Each row below holds a small network's activations on one record, seen along a few directions.
Each row is followed by the record's values for the fields Vaki, Roded, Soke, Suve, Poto, Givud.
A field that a record lacks is written none.
Other fields move the rows too, some of them a lot.
(in the rows, 500 means zero)
Strong random noise was added to every row along 9 fixed directions; ignore it. To show where, here is one row again and again, with new noise each time:
[392 567 751 383 245 686 554 783 553 619 434 641 584 683 545 568 346 481
 352 281 446 389 498 817 551 408]
[699 552 567 442 405 555 607 604 326 683 388 324 496 520 272 338 533 464
 493 352 610 443 767 619 539 428]
[515 409 398 471 558 501 583 365 330 297 598 323 505 504 571 577 377 508
 541 494 513 698 610 320 644 512]
[500 395 360 383 386 587 194 475 580 493 527 558 361 498 579 633 485 435
 626 589 605 339 328 542 365 408]
[477 584 563 550 551 511 492 569 446 545 552 606 547 561 473 547 615 602
 420 460 540 524 409 716 398 471]
[452 340 589 401 445 536 398 341 491 503 596 561 382 514 437 616 337 571
 624 486 491 583 483 421 490 355]
[435 390 500 557 296 616 509 373 583 707 415 542 328 467 569 547 358 465
 365 594 450 413 512 512 424 467]
[668 524 513 234 472 612 618 668 584 436 269 365 797 684 281 343 737 414
 736 483 551 191 276 573 323 346]
[482 342 508 275 395 583 322 460 635 359 509 497 492 587 552 595 316 515
 685 523 476 460 426 420 553 377]
[395 373 537 669 629 429 574 107 284 499 787 531 337 337 604 649 326 737
 357 452 452 913 630 317 626 563]
[498 632 241 512 621 545 516 614 430 209 592 409 745 513 897 583 656 530
 333 455 563 514 329 609 586 717]

[326 497 532 437 402 544 305 739 756 282 435 610 506 744 663 658 219 420
 531 617 375 505 503 579 625 447]	Vaki: c3 / Roded: s2 / Soke: p1 / Suve: g1 / Poto: j1 / Givud: none
[738 510 354 369 396 593 565 556 615 593 183 234 594 436 363 246 586 300
 589 611 498 171 638 425 448 475]	Vaki: c2 / Roded: s2 / Soke: p2 / Suve: none / Poto: j3 / Givud: none
[275 487 455 523 582 482 418 563 698 174 572 631 578 607 729 716 345 485
 488 724 307 597 385 467 539 518]	Vaki: c2 / Roded: s2 / Soke: p1 / Suve: none / Poto: j3 / Givud: none
[452 315 391 331 474 606 554 323 518 269 517 380 567 530 627 617 330 420
 653 528 445 517 393 235 550 446]	Vaki: c3 / Roded: s3 / Soke: p2 / Suve: g1 / Poto: j1 / Givud: none
[456 579 367 783 632 325 403 546 470 461 663 628 405 422 623 571 675 608
 337 762 516 622 458 662 383 615]	Vaki: none / Roded: none / Soke: p2 / Suve: none / Poto: j3 / Givud: e2
[476 298 485 332 485 570 586 253 753 333 282 352 584 617 515 462 278 488
 682 618 348 473 418 127 592 442]	Vaki: c1 / Roded: s4 / Soke: p1 / Suve: g2 / Poto: j1 / Givud: none
[396 503 468 653 764 373 273 385 707 335 586 688 452 528 512 627 485 695
 520 872 366 681 457 516 387 461]	Vaki: c2 / Roded: s4 / Soke: p1 / Suve: none / Poto: j3 / Givud: none
[313 499 685 366 462 614 431 604 421 438 620 710 502 682 464 757 372 459
 581 298 529 545 330 633 456 322]	Vaki: c1 / Roded: s4 / Soke: p1 / Suve: g1 / Poto: j1 / Givud: none
[509 566 393 549 387 615 591 617 205 651 522 444 386 461 485 575 577 228
 422 333 683 397 529 610 401 496]	Vaki: c3 / Roded: s3 / Soke: p1 / Suve: g1 / Poto: j1 / Givud: none
[577 497 408 448 319 667 686 572 508 636 234 334 533 527 433 402 508 234
 486 538 513 224 540 502 389 447]	Vaki: c3 / Roded: s2 / Soke: p2 / Suve: g1 / Poto: j1 / Givud: none
[478 402 368 599 323 501 537 459 527 644 239 433 249 612 284 502 501 183
 633 804 567 311 420 374 233 361]	Vaki: none / Roded: none / Soke: p2 / Suve: g2 / Poto: j1 / Givud: e2
[432 584 620 311 265 715 722 785 527 434 451 441 769 588 829 495 329 433
 271 126 418 398 537 627 814 634]	Vaki: c1 / Roded: s4 / Soke: p1 / Suve: none / Poto: j4 / Givud: none
[503 451 668 415 504 547 834 434 556 522 316 421 683 628 298 372 516 474
 597 443 392 451 415 349 460 416]	Vaki: c3 / Roded: s2 / Soke: p1 / Suve: g1 / Poto: j1 / Givud: none
[429 485 647 484 301 637 544 459 607 792 390 607 450 431 538 478 360 494
 333 368 418 367 524 564 502 494]	Vaki: c2 / Roded: s2 / Soke: p2 / Suve: g1 / Poto: j1 / Givud: none
[532 573 449 566 572 502 323 430 614 658 485 628 508 397 569 460 692 634
 413 511 554 381 328 648 350 567]	Vaki: c3 / Roded: s2 / Soke: p2 / Suve: g1 / Poto: j1 / Givud: none
[708 539 593 514 411 411 449 608 489 711 419 420 410 450 319 273 519 586
 486 478 562 476 813 622 591 494]	Vaki: none / Roded: none / Soke: p2 / Suve: g1 / Poto: j1 / Givud: e1
[469 475 460 425 714 492 107 431 721 400 524 761 477 620 340 662 686 615
 769 795 547 391 120 634 106 273]	Vaki: c1 / Roded: s4 / Soke: p1 / Suve: none / Poto: j2 / Givud: none
[332 573 405 578 660 489 397 555 420 276 695 646 519 552 641 761 538 468
 474 565 513 623 337 590 418 505]	Vaki: c3 / Roded: s3 / Soke: p1 / Suve: none / Poto: j3 / Givud: none
[496 478 532 354 462 486 583 607 611 333 371 425 660 683 474 436 526 430
 669 474 496 407 316 386 545 482]	Vaki: none / Roded: none / Soke: p1 / Suve: g2 / Poto: j1 / Givud: e2
[658 503 123 455 472 413 246 724 305 261 591 305 363 465 530 555 609 227
 706 667 741 425 587 507 489 509]	Vaki: none / Roded: none / Soke: p2 / Suve: none / Poto: j2 / Givud: e2
[499 545 484 569 732 439 463 420 386 350 656 505 550 489 513 583 484 673
 465 526 481 756 612 536 557 507]	Vaki: c3 / Roded: s3 / Soke: p2 / Suve: none / Poto: j2 / Givud: none
[595 412 426 519 505 561 623 287 236 682 447 383 335 455 201 513 583 360
 621 529 655 462 517 404 252 329]	Vaki: c1 / Roded: s4 / Soke: p2 / Suve: g1 / Poto: j1 / Givud: none
[504 529 478 446 578 522 480 428 489 447 530 472 591 414 578 499 458 546
 483 386 471 543 526 420 605 556]	Vaki: c2 / Roded: s2 / Soke: p2 / Suve: g1 / Poto: j1 / Givud: none
[569 360 393 452 271 648 651 369 565 687 347 341 409 331 543 402 416 289
 461 574 447 264 599 322 464 513]	Vaki: c3 / Roded: s2 / Soke: p1 / Suve: none / Poto: j3 / Givud: none
[433 607 240 546 610 400 274 643 382 187 815 563 574 414 937 674 667 541
 416 426 636 594 272 595 611 749]	Vaki: none / Roded: none / Soke: p2 / Suve: none / Poto: j4 / Givud: e1
[298 388 466 542 269 582 625 503 525 501 448 542 364 593 646 657 336 267
 450 572 469 427 342 392 453 491]	Vaki: none / Roded: none / Soke: p1 / Suve: g1 / Poto: j1 / Givud: e2
[662 464 450 402 239 527 202 547 539 776 475 479 259 330 550 382 496 441
 512 347 693 273 607 555 572 555]	Vaki: none / Roded: none / Soke: p1 / Suve: g1 / Poto: j1 / Givud: e2
[660 551 455 344 308 528 390 744 483 518 487 362 519 456 668 366 475 441
 478 250 633 359 648 577 763 634]	Vaki: none / Roded: none / Soke: p1 / Suve: g1 / Poto: j1 / Givud: e1
[431 502 753 665 721 309 558 458 628 487 534 683 525 654 208 465 575 755
 570 718 344 730 474 556 367 381]	Vaki: c3 / Roded: s3 / Soke: p1 / Suve: none / Poto: j4 / Givud: none
[494 491 433 374 452 608 273 575 619 537 453 634 486 574 484 588 655 408
 647 530 617 229 163 640 234 386]	Vaki: c1 / Roded: s3 / Soke: p1 / Suve: g1 / Poto: j1 / Givud: none
[677 650 585 473 395 474 595 823 285 726 381 441 480 598 140 323 788 323
 595 317 745 297 525 731 347 411]	Vaki: none / Roded: none / Soke: p1 / Suve: g2 / Poto: j1 / Givud: e2
[539 490 358 523 668 368 545 410 295 346 600 416 522 478 397 518 730 455
 703 528 638 567 308 332 391 508]	Vaki: none / Roded: none / Soke: p2 / Suve: g2 / Poto: j1 / Givud: e1
[553 494 475 617 707 363 482 431 398 389 496 409 376 573 188 516 442 482
 651 773 482 733 790 390 464 361]	Vaki: c2 / Roded: s4 / Soke: p1 / Suve: none / Poto: j3 / Givud: none
[278 473 765 414 565 581 695 368 414 490 650 701 659 537 499 659 423 610
 498 184 406 631 237 459 485 424]	Vaki: c3 / Roded: s2 / Soke: p2 / Suve: g2 / Poto: j1 / Givud: none
[611 501 323 517 386 531 648 540 193 543 506 274 409 394 501 473 549 266
 473 433 663 446 650 443 526 551]	Vaki: none / Roded: none / Soke: p2 / Suve: none / Poto: j2 / Givud: e2

Which values does each new row have?
[364 433 339 446 262 655 614 472 108 581 709 496 332 333 744 733 509 148
 443 127 738 378 250 394 467 585]	Vaki: none / Roded: none / Soke: p1 / Suve: g2 / Poto: j1 / Givud: e2
[522 545 799 434 629 475 710 465 578 615 422 606 731 588 201 345 710 668
 597 370 428 460 298 538 350 394]	Vaki: c3 / Roded: s2 / Soke: p1 / Suve: g1 / Poto: j1 / Givud: none
[520 526 549 614 525 478 647 510 463 667 428 529 472 526 282 427 689 447
 505 573 514 431 431 562 277 440]	Vaki: c3 / Roded: s3 / Soke: p1 / Suve: none / Poto: j4 / Givud: none
[379 445 528 681 414 488 700 424 724 584 367 530 480 503 632 439 425 503
 300 706 288 488 489 417 497 610]	Vaki: c3 / Roded: s2 / Soke: p1 / Suve: none / Poto: j4 / Givud: none
[567 406 491 417 568 432 320 395 534 474 465 478 406 530 253 493 478 501
 780 610 544 513 510 371 413 337]	Vaki: c2 / Roded: s2 / Soke: p2 / Suve: g1 / Poto: j1 / Givud: none
[453 315 633 231 514 529 590 320 565 365 665 529 670 407 542 507 475 585
 723 296 399 504 255 218 569 469]	Vaki: c3 / Roded: s2 / Soke: p1 / Suve: none / Poto: j4 / Givud: none
[372 520 642 412 484 645 815 531 354 551 533 605 657 521 359 604 622 329
 537 340 461 375 237 520 268 372]	Vaki: c2 / Roded: s2 / Soke: p1 / Suve: none / Poto: j3 / Givud: none
[510 514 539 525 426 565 580 494 821 634 305 530 627 434 591 348 505 573
 334 650 295 308 496 566 456 559]	Vaki: c3 / Roded: s2 / Soke: p2 / Suve: none / Poto: j3 / Givud: none
[668 647 333 556 402 411 453 899 386 460 324 299 444 654 327 377 636 226
 576 640 667 372 705 670 487 487]	Vaki: none / Roded: none / Soke: p2 / Suve: none / Poto: j4 / Givud: e1
[584 423 663 405 594 399 471 434 626 376 434 394 540 569 254 386 272 639
 689 614 333 687 834 337 688 365]	Vaki: c3 / Roded: s2 / Soke: p2 / Suve: none / Poto: j3 / Givud: none
[495 453 607 474 283 643 610 484 902 615  86 390 547 594 568 332 115 517
 299 688 194 392 830 460 704 500]	Vaki: c2 / Roded: s4 / Soke: p2 / Suve: none / Poto: j2 / Givud: none
[654 583 362 488 653 407 261 551 547 326 551 376 565 468 687 414 512 675
 473 458 574 619 679 522 765 677]	Vaki: c3 / Roded: s3 / Soke: p1 / Suve: g1 / Poto: j1 / Givud: none
[506 536 196 470 421 592 315 716 445 344 502 433 439 532 651 660 512 210
 542 659 616 337 486 620 400 479]	Vaki: c3 / Roded: s2 / Soke: p2 / Suve: none / Poto: j3 / Givud: none
[422 513 592 424 486 489 852 599  91 347 708 416 611 542 507 581 503 369
 542  95 598 673 445 377 666 538]	Vaki: none / Roded: none / Soke: p1 / Suve: g2 / Poto: j1 / Givud: e2
[656 517 292 257 460 550 345 640 572 295 455 278 649 429 716 402 491 392
 615 365 574 341 550 387 741 629]	Vaki: c2 / Roded: s2 / Soke: p1 / Suve: g1 / Poto: j1 / Givud: none
[560 694 511 603 861 242 125 736 700 214 582 638 652 706 441 478 686 847
 581 740 488 710 495 802 509 510]	Vaki: c3 / Roded: s3 / Soke: p2 / Suve: none / Poto: j4 / Givud: none
[567 446 434 512 574 449 217 307 673 663 507 622 379 349 450 444 688 623
 591 610 568 363 300 472 299 502]	Vaki: c2 / Roded: s4 / Soke: p1 / Suve: none / Poto: j4 / Givud: none
